Each row below holds a small network's activations on one input, seen along a few directions.
Each table varies a few parts of the input and shows all the possible inputs, shuffled.
Descriptions start from the smaller parts, as in this example, which fits no table here: one of 8 places around a ring, together with either a single point or one of 11 places along a line or (one of 3 separate values, together with one of 6 places along a line).
Shared parts are said once, and a part with two or three values counts as separate values.
(in the rows, 128 means zero)

Other details of the inputs shift rows strongly along two fixed directions, in all tables alike. That doesn't count.

A family of inputs:
r1: 86  115  228  155  172  193  93  82  192  86  113  208
r2: 89  105  227  162  38  117  87  51  139  120  168  244
r3: 133  137  84  148  145  156  178  171  132  102  118  87
r4: 144  100  98  115  50  71  102  120  90  171  151  141
r5: 154  161  105  92  53  88  101  127  107  165  187  146
r6: 137  122  105  108  63  75  69  117  100  186  169  137
r7: 127  115  107  127  164  141  166  184  122  115  91  100
r8: 137  144  111  97  195  139  143  139  120  116  114  72
r9: 80  152  231  145  156  176  131  70  204  84  129  190
r10: 156  108  114  141  175  133  153  141  117  113  93  79
r11: 146  112  98  140  173  126  144  161  130  108  82  102
r12: 130  163  92  152  177  133  136  135  139  130  98  83
r13: 151  153  101  122  53  99  82  119  95  175  168  148
r14: 134  134  110  73  63  68  90  121  106  178  182  136
r15: 131  149  99  94  192  133  137  157  135  112  105  95
r16: 131  98  100  101  47  83  128  142  84  178  165  139
r17: 143  142  87  157  147  149  156  144  126  99  91  91
r18: 93  108  245  156  173  194  100  60  182  88  126  191
r19: 138  111  125  128  166  144  174  163  112  119  100  78
r20: 120  132  93  148  157  141  187  157  128  115  109  93
Description of these inputs: one of 4 places along a line, together with one of 5 places along a line.
Changing only the place on the line of 5 turns r11 into r2. The same change can be made to r7. Which row results?
Answer: r20

A family of inputs:
r21: 123  115  127  139  76  109  124  123  108  142  139  153
r22: 90  140  199  147  196  201  124  94  204  77  95  169
r23: 178  122  18  120  119  84  146  184  65  162  116  45
r24: 119  141  143  110  99  111  97  97  126  148  162  147
r25: 92  139  204  144  193  192  132  80  194  87  105  152
r26: 87  106  205  164  174  188  151  109  177  68  93  162
r27: 133  123  146  102  111  101  94  103  120  157  149  137
r28: 122  107  146  109  89  115  122  132  107  137  156  148
r29: 139  144  95  122  228  157  148  156  158  108  63  71
r30: 135  151  127  112  104  108  96  108  116  140  158  144
r31: 128  132  136  104  108  103  94  108  116  156  155  132
r32: 122  113  148  114  90  121  125  134  109  142  162  150
r33: 124  109  142  134  88  110  123  133  108  142  154  154
r34: 121  120  138  110  81  116  128  131  111  138  156  148
r35: 93  111  189  174  169  190  159  105  176  78  86  161
r36: 165  153  32  98  145  88  118  178  93  171  128  64
r37: 123  107  139  144  84  112  120  124  108  144  147  159
r38: 170  168  10  94  140  75  140  168  93  173  136  33
r39: 146  167  86  132  234  163  164  148  152  98  74  57
r40: 122  101  134  138  85  108  117  123  105  140  141  154
r41: 141  135  69  145  216  155  199  180  136  99  63  50
r42: 185  165  12  97  153  77  131  182  73  173  131  33
r43: 151  135  63  154  206  164  189  171  133  100  61  45
r44: 133  117  130  140  72  118  118  120  109  138  143  148
r45: 136  156  127  115  98  105  101  107  126  140  164  146
r46: 122  127  138  113  77  115  133  131  121  138  159  150
r47: 132  139  148  112  106  109  86  105  117  142  155  151
r48: 121  140  133  111  96  115  87  112  132  142  156  164
r49: 139  130  154  108  108  104  88  103  118  146  149  153
r50: 133  124  131  142  69  116  121  120  119  138  146  147
r51: 123  125  136  132  73  107  130  127  121  137  149  156
r52: 134  110  137  144  83  121  115  124  108  141  149  148
r53: 128  138  135  111  112  108  98  111  119  158  161  131
r54: 94  95  199  170  170  181  148  99  176  74  89  165
r55: 89  149  190  149  181  193  126  94  210  75  106  168
r56: 141  146  58  156  197  149  197  176  139  104  59  48
r57: 128  99  149  106  94  110  123  130  110  136  153  149
r58: 125  131  136  108  103  112  82  119  125  149  148  156
r59: 137  116  93  141  212  149  182  167  139  94  67  66
r60: 92  117  202  145  172  197  163  113  179  74  104  158
r61: 122  118  135  130  80  108  125  128  111  137  146  155
r62: 138  95  136  135  86  111  113  118  109  137  142  148
What is each input in this table made of?
Answer: one of 6 places along a line, together with either one of 3 separate values or one of 4 places along a line
Changing only the place on the line of 6 turns r59 into r51. The same change can be made to r54. Which row results?
Answer: r56
Changing only the place on the line of 6 turns r23 into r50. The same change can be made to r47. Which row results?
Answer: r45
List by row number the other rows that have the place on the line of 6 in common with r41.
Answer: r22, r25, r35, r39, r43, r60
Start at r57 and move only the place on the line of 6, one step at a time. The first step leads to r28. Which rows follow, in order?
Answer: r32, r60, r34, r46
Which other rows does r58 become when the place on the line of 6 takes its other values? List them by row number.
Answer: r22, r29, r36, r48, r55
